A small network was trained on invented records. Each row is its activation on one of them, seen along a few directions.
Records have a field called J. Each example row is followed by its value.
The word absent means that the record has no J.
Other fields move the rows too, some of them a lot.
In the rows, 500 means zero.
Random noise pushes rows far along 6 fixed directions. That doesn't count. These rows show it; they differ only by the noise:
[730 377 735 433 423 460 604 484 662 613 709 456 277 644 516 574 502 405
 539 481 177 661 408 734 414 528]
[478 638 411 404 478 496 543 396 677 375 525 367 598 420 593 484 546 472
 398 327 570 546 332 606 531 558]
[599 310 728 547 401 721 595 771 310 659 470 607 403 641 299 421 453 455
 675 663 292 324 783 589 550 471]
[611 396 682 515 480 326 425 627 351 579 451 540 439 673 383 521 482 532
 519 630 346 571 542 525 388 472]
[526 444 440 454 532 635 538 253 685 445 627 511 470 368 572 470 574 446
 503 357 546 515 475 513 558 507]
[480 590 349 405 562 429 314 322 454 341 346 415 614 436 515 519 491 664
 434 465 584 602 404 371 313 534]
[470 485 424 339 363 881 544 323 645 370 585 438 506 403 544 478 460 534
 510 445 349 506 469 446 405 601]
[534 427 383 396 507 885 502 231 593 419 535 490 458 342 521 466 490 556
 604 424 462 459 576 430 434 544]

[504 400 369 569 641 441 339 364 307 467 301 603 557 394 369 420 495 609
 552 559 684 438 642 314 469 443]
j8
[441 551 489 414 430 561 413 524 457 442 477 410 508 581 558 595 437 625
 482 581 358 623 431 389 284 525]
j6
[327 486 522 435 410 749 602 392 706 464 752 565 463 442 675 542 569 412
 478 413 462 447 470 429 591 521]
j4
[623 430 669 536 619 385 627 427 716 661 768 512 266 543 668 602 642 339
 571 346 480 580 457 711 624 414]
j5
[491 419 431 515 392 545 476 463 474 414 476 569 579 430 367 358 450 491
 436 581 463 491 541 393 535 545]
j7
[642 480 582 477 402 629 781 573 700 579 624 410 408 489 484 433 489 317
 554 381 373 429 470 853 667 554]
j8
[562 483 617 501 477 536 566 682 394 572 419 482 470 586 410 467 466 493
 594 546 415 391 606 647 522 495]
j4
[423 446 630 609 614 214 364 611 333 589 476 653 512 627 481 547 587 501
 469 588 620 499 565 383 534 377]
j3
[638 194 540 568 506 526 440 310 462 552 568 693 377 457 340 419 486 484
 564 611 400 537 638 363 470 468]
absent
[701 416 490 632 757 206 385 389 417 616 419 571 400 475 427 490 527 513
 574 504 635 552 566 550 522 406]
j7
[587 355 580 438 431 773 534 444 518 527 571 534 387 516 450 487 471 507
 611 532 300 479 606 503 431 522]
j3
[527 514 445 379 309 703 582 371 722 389 646 425 506 440 518 463 433 457
 415 450 318 598 362 516 441 626]
j1
[587 347 559 607 536 437 597 420 626 574 683 591 397 450 511 441 591 342
 513 454 525 519 543 586 689 428]
j2
[431 414 659 622 514  90 485 573 500 544 601 658 534 582 492 473 641 354
 358 506 612 532 459 499 686 404]
j4
[576 456 517 505 396 351 392 586 353 450 367 507 588 580 299 418 412 561
 418 650 390 587 488 438 378 547]
j1
[536 415 524 564 557 576 509 495 468 570 538 552 418 493 501 502 496 497
 593 550 479 475 616 494 526 438]
j2
[582 478 482 617 504 446 635 580 545 529 485 541 586 421 371 309 557 323
 475 415 665 372 575 689 804 484]
j1
[470 531 669 460 320 465 614 734 532 560 591 459 469 664 512 550 460 433
 443 558 288 521 408 616 485 550]
j8
[634 669 362 504 774 238 456 336 584 466 367 352 556 387 578 503 610 508
 493 241 816 534 390 723 571 461]
j3
[276 469 451 582 609 517 452 430 491 483 565 645 562 413 601 487 639 470
 486 455 753 401 594 294 670 388]
j5
[261 488 399 604 551 630 464 552 387 467 449 620 647 409 508 417 571 502
 501 526 761 330 675 291 676 399]
j6
[519 583 383 475 628 582 472 385 520 493 440 432 473 419 590 564 500 572
 574 421 601 487 497 503 443 505]
absent
[473 396 494 508 422 432 397 476 385 439 443 566 539 515 396 456 461 560
 443 634 437 562 516 317 402 515]
absent
[587 403 573 513 482 461 501 484 524 538 577 496 411 554 501 524 525 480
 516 522 397 604 496 523 462 472]
j6
[474 596 385 647 584 136 509 571 488 443 376 525 719 393 406 310 587 381
 339 407 851 429 465 599 807 458]
j7
[384 283 579 589 343 506 498 511 486 477 666 706 515 506 436 405 536 406
 408 651 421 517 581 284 606 457]
j2
[484 603 525 487 553 583 528 676 391 546 382 417 501 557 521 537 499 546
 609 487 532 394 588 588 509 474]
j5

Which value of J does each new row have?
[858 477 557 588 705 616 598 679 318 748 279 422 321 531 317 446 398 519
 832 520 466 313 775 873 544 459]
j7
[452 418 500 550 604 476 339 462 312 505 399 638 520 499 436 491 537 587
 546 573 622 446 657 296 471 418]
j3
[343 562 466 605 438 371 481 720 361 456 383 574 713 499 383 359 488 460
 373 589 647 378 551 428 679 481]
j7
[702 499 568 590 608 273 484 621 406 618 391 483 463 583 371 470 475 474
 545 522 527 511 541 684 526 463]
j1
[297 555 520 424 293 474 517 554 564 353 567 500 650 524 535 469 510 466
 313 516 441 524 367 409 518 562]
j4
[495 732 242 424 760 689 522 259 655 429 433 312 507 282 742 575 590 563
 622 188 805 430 476 607 548 483]
j5
[305 566 379 576 545 329 420 521 399 417 376 568 708 420 471 417 549 513
 375 495 785 416 493 344 623 455]
j8
[361 510 601 445 189 530 647 573 766 423 802 518 562 563 565 475 504 308
 265 496 299 596 286 504 599 594]
j1
[496 524 354 491 678 258 296 208 515 380 427 507 580 390 554 515 591 587
 410 399 729 628 399 361 429 461]
j3
